A small network was shown many inputs. Here are its activations along a few directions, one row for each input.
In each table, some parts of the input vary, and every possible input appears once, in random order.
Descriptions start from the smaller parts, as in this example, which fits no table here: values(2) and (point or line(9) or (line(6) and ring(8))).
Shared parts are said once, and a part with two or three values counts as separate values.

Other details of the inputs vary at random and push rows far along two fixed directions, the same in every table; ignore that.

A family of inputs:
R1: -81; 39; -180; 306; -147; -168; 22; 329; -266; -528; 181; 22
R2: 154; -162; 171; 754; -262; -150; -235; -170; 93; -100; 365; 49
R3: -190; -175; -196; 88; 96; -172; -113; 485; 39; -380; 114; -67
R4: 207; -102; 99; 548; -103; -95; -90; -374; 38; 4; 177; 104
R5: 10; -299; -10; 225; -81; 4; -160; -28; -3; -93; 215; -110
R6: -61; 216; -95; -463; 38; 257; 221; 22; -188; 32; -89; -44
R7: -86; 267; -94; -484; 157; 151; 174; -21; 74; 276; -260; 40
R8: -224; -129; -241; -141; 79; -111; -28; 587; -223; -501; 124; -199
R9: -177; 7; -261; -142; 131; -371; 52; 473; 25; -402; -33; 65
R10: -137; -204; -314; -178; 55; -73; -51; 424; -169; -398; 94; -278
R11: 185; 141; 509; 192; -84; 191; 215; -536; 89; 553; -55; 52
R12: 190; 131; 221; 350; -145; 102; -26; -520; 59; 239; 44; 163
R13: 138; 68; 341; -52; 84; 132; -137; -554; 325; 788; -276; 212
R14: 81; 340; -30; -549; 2; 309; 381; 37; -368; -42; -298; 3
R15: -57; -316; -126; 238; 8; -121; -248; 70; 205; -35; 92; -79
R16: 41; -150; 334; 188; -2; 169; -282; -430; 280; 461; -1; -15
R17: -118; -143; -104; -33; 32; -67; -82; 331; -25; -205; 212; -218
R18: -8; -26; -244; -64; 20; 20; 203; 236; -320; -464; 60; -124
R19: -28; -221; -92; 308; -60; -333; -259; 201; 326; -99; 126; 21
R20: 184; 162; 321; -37; 80; -119; -146; -576; 383; 689; -364; 278
R21: -3; -185; 127; 215; -101; -1; -124; 20; 31; -62; 275; -124
R22: 49; 355; 47; -727; 60; 316; 326; -96; -242; 258; -267; 87
R23: -83; 277; -233; -488; 132; -106; 164; 116; 64; 41; -319; 72
R24: 18; 298; -56; -323; 17; 274; 311; -24; -267; -104; -138; -50
R25: 23; -331; -7; 412; -9; -309; -280; -233; 427; 160; 37; 90
R26: 2; 295; -33; -748; 139; 204; 200; 80; -205; 124; -325; -68
R27: 166; 606; 88; -453; 30; 217; 506; -278; -300; 334; -361; 256
R28: -2; -204; 228; 528; -138; 18; -117; -141; 11; -86; 172; 16
R29: -210; -113; -286; -97; 4; -35; 27; 544; -306; -547; 217; -116
R30: 16; -443; 116; 628; -30; -134; -421; 26; 412; 88; 283; -38
Description of these inputs: line(5) and line(6).
- Changing only the line(5) part turns R4 into R2. The same change can be made to R25. Which row results? => R19
- Change only the line(6) part in R26. List by row number the other rows that result. => R13, R14, R20, R22, R27
- Change only the line(5) part in R29. List by row number the other rows that result. => R5, R6, R21, R22
- Change only the line(6) part in R7. List by row number the other rows that result. => R6, R12, R16, R23, R24
